Each row below holds a small network's activations on one input, seen along a few directions.
Each table varies a few parts of the input and shows all the possible inputs, shuffled.
A made-up example of a description, with smaller parts first: one of 4 places along a line, together with either a single point or one of 11 places along a line or (one of 3 separate values, together with one of 8 places around a ring).
Shared parts are said once, and a part with two or three values counts as separate values.
In the rows, zero is written as 128.

Other details of the inputs vary at random and push rows far along two fixed directions, the same in every table; ignore that.

Table:
r1: [130 129 129 122 125 136 116 126 127 125 127 123]
r2: [118 130 124 128 127 123 116 117 129 126 130 120]
r3: [133 126 129 126 122 136 120 122 122 133 127 124]
r4: [128 134 130 110 122 134 128 128 137 122 135 119]
r5: [138 128 127 130 125 135 124 119 122 134 122 121]
r6: [130 127 130 132 119 137 125 123 130 134 127 124]
r7: [113  65  95 127 172 111 169 195 115 147 126 144]
r8: [113  68  93 130 174 111 167 200 119 132 130 141]
r9: [113 134 127 130 125 127 120 121 133 129 126 121]
r10: [133 126 127 125 125 133 116 124 131 122 129 123]
r11: [135 129 128 135 123 136 128 120 130 135 121 122]
r12: [133 125 127 133 119 136 125 120 130 131 129 123]
r13: [128 130 130 127 123 138 120 128 135 126 126 124]
r14: [136 149 123 135 115 118 113 142 143 132 127 138]
r15: [138 151 109 127 120 126 118 131 135 124 118 152]
r16: [138 127 125 136 123 134 128 118 130 133 123 121]
r17: [116 133 126 125 127 126 116 119 125 129 127 120]
r18: [135 133 128 116 120 133 137 121 131 133 131 117]
r19: [114 139 126 112 124 124 128 121 135 126 135 116]
r20: [140 125 125 132 124 131 124 116 126 132 125 122]
r21: [115 132 124 131 126 125 120 118 133 127 128 120]
r22: [129 128 132 122 126 136 118 125 134 128 125 126]
r23: [115 132 129 125 128 126 119 118 133 132 125 123]
r24: [130 131 130 113 117 134 134 123 132 130 137 119]
r25: [136 128 129 129 126 134 126 118 130 137 120 124]
r26: [142 151 231 169 174 100 178 110  76  74 175 185]
r27: [128 142 122 127 106 116 123 132 134 122 108 143]
Each input here is: either one of 3 separate values or (one of 4 places along a line, together with either a single point or one of 5 places around a ring).
Change only the place on the ring of 5 in r1. List by row number the other rows that result. -> r8, r10, r13, r22

Table:
r28: [140 135 136 122 115 140 124 112 134 130 133 116]
r29: [127 102 121 134 142 131 136 139 124 140 129 120]
r30: [122 121 124 131 135 123 132 145 129 124 129 134]
r31: [120 123 121 131 133 119 136 140 128 127 129 134]
r32: [134 147 130 130 113 130 118 117 136 130 125 127]
r33: [138 136 135 120 114 141 126 110 129 129 125 119]
r34: [127 103 120 133 141 133 137 139 123 140 127 122]
r35: [129 122 123 129 134 121 132 145 127 126 123 140]
r36: [122 134 136 118 122 136 119 105 129 126 132 111]
r37: [125 101 116 132 141 129 136 135 119 137 124 121]
r38: [132 146 126 125 118 132 113 114 131 125 125 130]
r39: [130 107 114 119 134 129 143 141 123 133 128 123]
r40: [122 124 122 129 131 118 138 140 127 129 122 138]
r41: [123 124 123 131 131 118 137 142 128 130 128 136]
r42: [126 156 238 158 180 102 178 104  77  73 179 172]
r43: [116 109 123 120 143 129 139 142 127 134 133 119]
r44: [127 122 121 131 137 123 130 145 127 124 130 136]
r45: [128 107 116 121 136 130 142 142 127 132 133 120]
r46: [123 100 118 134 143 130 136 137 123 136 130 117]
r47: [132 127 136 132 121 140 115 103 124 132 128 114]
r48: [131 146 127 127 118 133 115 114 134 125 126 128]
r49: [127 126 122 132 133 118 138 141 127 131 123 136]
r50: [133 145 128 129 114 127 118 113 133 127 123 126]
r51: [112 107 121 120 145 126 139 139 127 130 137 114]
r52: [133 145 127 125 117 131 114 113 132 125 122 132]
r53: [123 120 123 130 134 122 130 145 125 125 127 135]
r54: [116 107 124 121 144 126 139 141 128 135 136 117]
r55: [134 142 129 127 116 132 109 117 131 123 126 129]
r56: [123 120 123 130 133 121 132 144 126 124 124 137]
r57: [136 144 131 128 114 134 112 120 136 126 125 131]
r58: [134 146 130 131 113 129 118 116 136 131 127 125]
r59: [135 142 129 127 115 131 111 116 133 123 123 130]
r60: [129 127 121 129 136 123 134 142 127 130 128 139]
r61: [140 136 136 121 115 143 125 113 132 130 130 118]
r62: [131 142 134 129 112 133 113 120 137 127 126 126]
r63: [133 146 128 126 116 132 116 114 134 127 120 132]
r64: [126 125 119 132 135 118 135 141 124 130 128 133]
r65: [130 142 134 128 112 132 114 118 135 125 120 129]
r66: [133 130 137 132 120 141 119 105 126 134 122 116]
r67: [121 122 120 129 132 117 136 139 126 127 124 137]
r68: [129 145 131 128 111 130 118 116 136 128 124 129]
r69: [121 123 120 129 133 118 134 140 124 128 127 135]
r70: [114 108 122 119 143 127 141 140 124 134 128 119]
r71: [129 106 115 119 135 130 140 143 123 134 131 122]
r72: [134 147 128 126 117 134 115 116 135 128 124 132]
r73: [131 146 128 131 115 129 118 114 135 127 127 123]
r74: [125 122 126 131 133 124 133 147 129 127 127 138]
r75: [136 143 132 128 114 132 111 120 136 126 127 129]
What is each input in this table made of? -> one of 6 places around a ring, together with either one of 3 separate values or one of 5 places around a ring
The inputs of r37 and r66 match in every part but the place on the ring of 6. If r50 is changed in the same way as r37 into r66, which row does it become? -> r49
The inputs of r40 and r67 match in every part but the place on the ring of 6. If r63 is changed in the same way as r40 into r67, which row does it become? -> r52
List by row number the other rows that have the place on the ring of 6 in common with r75. -> r28, r29, r41, r54, r58, r60, r62
List by row number the other rows that have the place on the ring of 6 in common with r31. -> r30, r44, r45, r46, r48, r51, r73
Change only the choice among 3 separate values in r37. List by row number the other rows that result. -> r36, r39
Start at r53 and move only the place on the ring of 5, one step at a time. The first step leads to r55. Which rows follow, in order? -> r38, r64, r69
